Each row below holds a small network's activations on one input, seen along a few directions.
Each table varies a few parts of the input and shows all the possible inputs, shuffled.
A made-up example of a description, with smaller parts first: one of 4 places along a line, together with either a single point or (one of 2 separate values, together with one of 5 places around a ring) or one of 11 places around a ring.
Shared parts are said once, and a part with two or three values counts as separate values.

Other details of the inputs shift rows strongly along two fixed directions, in all tables alike. That doesn't count.

Table:
row 1: [ -2   6 -25  26 -28  13   0  10  -3 -13 -23]
row 2: [  1   3 -25  25 -26  13   0   9  -4 -17 -25]
row 3: [  0  -9  -6  49 -37  11   9  32 -22  -8   0]
row 4: [ 15  34  43 -59 -16 -34 -17  42  12 -18  23]
row 5: [ -3  16  16 -37  34  -6 -14 -13  24   5  20]
row 6: [  7  26   6 -59 -63  -2 -58  51   9 -41 -11]
row 7: [  3  -7 -15  27 -22  19   0  -1   8 -13 -27]
row 8: [ -2   0 -16  32 -24  18  -2   0   8  -6 -22]
row 9: [  1  -4  23  25  36 -24  39 -16 -11  34  17]
row 10: [  0 -10  10 -17  45   0   9 -38  22  20  16]
row 11: [-11 -13  -5  32  51   6  27 -46   3  32   3]
row 12: [  5 -15  -4  29 -30   9  12  25 -18 -10   5]
row 13: [  4  29  18 -77 -17 -12 -48  30  15 -25  14]
row 14: [ -3 -18 -30  54 -27  16  10  -1 -25  -5 -36]
row 15: [ -4  42  27 -89  17 -19 -43  16  26  -5  38]
row 16: [ -5 -19   9 -25  39  -9   2 -33  -1  26  15]
row 17: [  1   0 -16  30 -30  18  -6   5   8 -15 -26]
row 18: [  4 -25 -35  46 -31  18  16  -5 -24  -6 -36]
row 19: [  2 -15 -37  52 -24  20  19  -3 -14 -13 -39]
row 20: [  8  -5 -24  18 -32  18   3   3   3 -19 -27]
row 21: [-15 -27  -2  30  42   1  18 -42 -16  39  -1]
row 22: [  9  -8  28  -1  36 -29  39 -15  -4  26  22]
row 23: [ -8 -10   7 -13  64  -7  17 -40   0  27  18]
row 24: [ -3 -11   1 -15  61  -5  21 -43   8  26  19]
row 25: [-12  -1  11 -15  45 -10  -1 -28  -2  28  20]
row 26: [-6 -6 21  7 18 -5  7 10 -7 10 33]
row 27: [  8  -1  15  27   7 -20  32   2 -14  13   3]
row 28: [ -5 -23 -27  54 -30  15   6  -3 -24   0 -39]
row 29: [  4  25  32 -56 -29 -10 -37  58  11 -28  36]
row 30: [  4  31  24 -98  17 -19 -35   9  27 -10  37]
row 31: [ -5 -11   4   2  56   3  18 -41  10  23   9]
row 32: [ 10  27 -27  -4 -99  13 -41  65  -4 -57 -39]
Description of these inputs: one of 4 places along a line, together with either one of 2 separate values or one of 6 places along a line.
- Changing only the place on the line of 4 turns row 12 into row 29. The same change can be made to row 30. Which row results? => row 23
- List by row number the other rows that have the place on the line of 4 in common with row 1. => row 3, row 8, row 9, row 11, row 15, row 21, row 25
- Change only the choice among 2 separate values in row 29. List by row number the other rows that result. => row 4

Table:
row 33: [  5   8 -17  13  -3  20  21 -12   7 -10 -12]
row 34: [ 20  33  -1 -43 -45   2 -24  19  28 -33 -10]
row 35: [ -7  -5 -24  26 -17  17   0   8  11 -21 -27]
row 36: [  0 -15  11 -29  99 -27  32 -73  10  45  25]
row 37: [ 11 -25  -1  27 -35  14  -3  15 -20 -12 -15]
row 38: [  2 -33  -8  43  -1  10  22 -10 -28   8  -5]
row 39: [  5   1   3   6  -1  15  10 -21  19  -1 -10]
row 40: [ -8 -29 -16  55  33  14  17 -36   4  26 -19]
row 41: [  2   0 -21  29 -16  20  22 -14   7 -16 -21]
row 42: [  7  16   5 -43 -37   0 -28  50  -4 -28  18]
row 43: [-11 -24  -9  54  44  12  15 -47  -4  39  -4]
row 44: [ -8   3  -3  13  -7  10 -16  -9  -4  11  -5]
row 45: [ -3  29   4 -42 -27   7 -28  29  30 -40   1]
row 46: [ 10   5  20  30 -18 -24  30  15   3  24   9]
row 47: [ -1  -7 -32  39   1  17   4  -3  -1  -2 -23]
row 48: [  4  10  10  29 -15 -26  36  16  -3  14  14]
row 49: [ -5 -21  11  25   1   7   6   4  -3  15  13]
row 50: [ -8 -13 -31  28 -36   8   0   4 -27 -10 -41]
row 51: [ 21  27 -13 -54 -37  -9 -25  28  14 -30 -16]
row 52: [ -7   5 -14  15   8   5 -12 -10   2   2   2]
row 53: [-11  10  36 -51  57  -4  -8 -29  41  16  32]
row 54: [ 10   6  19  36  31 -20  41   1 -22   7  -2]
row 55: [ -1   4 -17  12 -18  11 -20  11  13 -13 -18]
row 56: [ -5 -27   4  18  13   2  16 -10 -18  16  13]
row 57: [  2 -34   9  22  13   4  12 -14 -16  17   6]
row 58: [ -5  -1 -12   9 -14  14 -10  10  18 -17 -20]
row 59: [  0 -16 -22  46 -48  13   6  24 -23 -19 -13]
row 60: [  2 -17 -31  17 -20  -5   8  -3 -14  -7 -37]
row 61: [-15 -29 -12  54  46  21  44 -49   4  24 -14]
row 62: [ -1 -22 -14  34 -21   7  12   9 -25  -8  -1]
row 63: [ -6  -7 -19  21  19  15  12  -8   8  -2 -14]
row 64: [  5  -4 -22 -12  -9  -7   0   3  -8  -5 -26]
row 65: [-21 -38 -16  43  40   4  35 -49 -29  40 -20]
row 66: [  2  31  -7 -39 -36   1 -51  41  28 -39  -2]
row 67: [  6  19  27 -65  72 -21   5 -50  37  20  42]
row 68: [ 14 -12 -11   3  -3  -3   8 -21   7   6 -25]
row 69: [ 13  13  26  31  -9 -20  20  24 -15 -10 -15]
row 70: [ -5  31  -2 -32 -16   3 -36  21  -1 -11   9]
row 71: [ -9  28  32 -78  66  -7 -11 -15  42   8  46]
row 72: [  3  36  -8 -33 -34   4 -48  38  12 -27   3]
row 73: [ -4   5  45 -83  66 -29 -15 -13  12  15  71]
row 74: [ -3  27  -4 -60 -35  -8 -41  39  -2 -25 -10]
row 75: [  4 -14 -24   8 -24  -4   1   0  -9  -6 -39]
row 76: [-10 -18 -13  20 -22   7  -2  -5 -19   5 -34]
row 77: [ -4 -22  11  15  -4   3   2   5  -7  12  11]
row 78: [ 12  15 -10  45 -47 -16  32  34 -11   1  -8]
row 79: [  0   6  45 -80  63 -27 -19 -12  10   9  67]
row 80: [  0   6  32 -85  55 -34 -23 -27  24  23  25]
row 81: [ -8  10  45 -59  51 -20 -18   0  21  20  65]
row 82: [ 14  -3  -7  13  -2   9  15 -28  15   4 -17]
row 83: [  5  39  61 -70  40 -53   4  10  28  31  69]
row 84: [  8 -20 -19  30 -18  15  16  13 -31  -8  -5]
row 85: [ 11  37   6 -47 -43   9 -25  24  32 -36  -5]
row 86: [-13  -4 -28  37 -38  16  -3   1 -31  -9 -30]
row 87: [  8  11  25  29  13 -25  28   9 -16  -7  -3]
row 88: [ 13  15   8 -47 -28   0 -27  44  -5 -33  16]
row 89: [  0  17  11 -33 -34  -4 -29  48   9 -28  25]
row 90: [  7 -22   2  12  -6   6   4   3 -19  -3   2]
row 91: [-17 -21  27 -10 107  -6  20 -64  29  50  30]
row 92: [ 18   7 -30  20 -24  16  19  -7   4 -15 -27]
row 93: [-12 -21 -21  59  34  14  19 -41 -10  31  -9]
row 94: [ -6  29  12 -49 -53   3 -56  37   3 -23  -7]
row 95: [ 20  22  -5 -51 -43 -11 -30  23  19 -29 -18]
row 96: [-11   7 -13  13  -7   7 -13  -6 -10   0  -2]
row 97: [-26  -6  16 -23  99 -12  16 -60 -15  56  38]
row 98: [ -8 -34 -13  54  29  10  42 -17 -29  27   9]
row 99: [-11  29   8 -47 -38   0 -46  28  -2 -18   0]
row 100: [  5  25   5 -36 -44   2 -32  60   8 -31  20]
row 101: [-10  -1 -17  32 -17  15  -7  -8 -16   5 -15]
row 102: [ -5 -21   1  22  -2   5   9   4 -13   9   9]
row 103: [  8 -23  21  81  24 -12  55 -16 -29  21 -26]
row 104: [  8 -18 -12  34 -70  17 -11  34 -19 -22 -23]
- Describe the family of inputs behind these rows. => one of 4 places along a line, together with either one of 2 separate values or one of 5 places along a line or one of 11 places around a ring
- Changing only the place on the line of 4 turns row 86 into row 99. The same change can be made to row 36. Which row results? => row 95
- Changing only the place on the line of 4 turns row 44 into row 101. The same change can be made to row 49. Which row results? => row 81
- A walk changes only the place on the ring of 11. It starts at row 80 and steps to row 76. List the rest of the walk in order. => row 94, row 44, row 43, row 40, row 91, row 53, row 39, row 82, row 68
- Change only the place on the line of 4 in row 77. List by row number the other rows that result. => row 59, row 98, row 102
- Change only the place on the line of 5 in row 79. List by row number the other rows that result. => row 59, row 62, row 73, row 89
- Change only the place on the ring of 11 in row 92. List by row number the other rows that result. => row 33, row 47, row 51, row 63, row 64, row 70, row 71, row 72, row 74, row 97

Table:
row 105: [ -2 -28  21  28  54   0  30 -24 -12  33  38]
row 106: [ -5 -17 -25  14  37  16  21 -42   5  16   1]
row 107: [ -4  13  -8 -13  -2   0 -22  -9  17   4  -4]
row 108: [ -5 -28   0   6  54   2  21 -47  -3  26 -11]
row 109: [ 10 -16 -41  80 -54   2  37  26 -41 -18 -52]
row 110: [ -2 -33  20  16  46  -8  33 -29 -18  43  34]
row 111: [  6  19  18 -45  -3 -10 -33   2  21  -5   0]
row 112: [  9 -10 -35  99 -41  18  46   0 -34  -9 -51]
row 113: [ -7 -18 -17  18  51   6  23 -55   8  22  10]
row 114: [ 10  14  -2  10 -10 -12  14  15 -15 -12  -5]
row 115: [-20   3  24 -62  20  -8 -45   0  -5   1  33]
row 116: [-15  26 -29   2 -73  24 -56  61 -17 -34 -23]
row 117: [  7   7   8 -28 -10  -4 -26   2  11 -12 -15]
row 118: [ -2  21  30 -32   8 -11 -17  21  31  -7  25]
row 119: [  3  19  10   8 -17   1  11   7   5  -4  -4]
row 120: [  2   5  33 -55   9 -28  -9  11   1  14  36]
row 121: [ -5 -24 -22  12  41  18  27 -41   0  16  -2]
row 122: [  7  -8 -24  -3 -28  21  -3   6  -1 -27 -23]
row 123: [ -1  12   2  19 -39   7   2  24  14 -16 -17]
row 124: [  3  13  14 -40 -20 -28 -10  33   0  -9   9]
row 125: [  2  22   9 -37  -3  -7 -33   1  22  -1   1]
row 126: [  6   6  14   2 -17   3 -12  37   9 -21  18]
- Describe the family of inputs behind these rows. => either one of 2 separate values or one of 9 places around a ring or one of 11 places around a ring
- List by row number the other inputs of the same sort as row 112. => row 105, row 109, row 110, row 114, row 118, row 119, row 120, row 123, row 124, row 126
- List by row number the other inputs of the same sort as row 116. => row 115
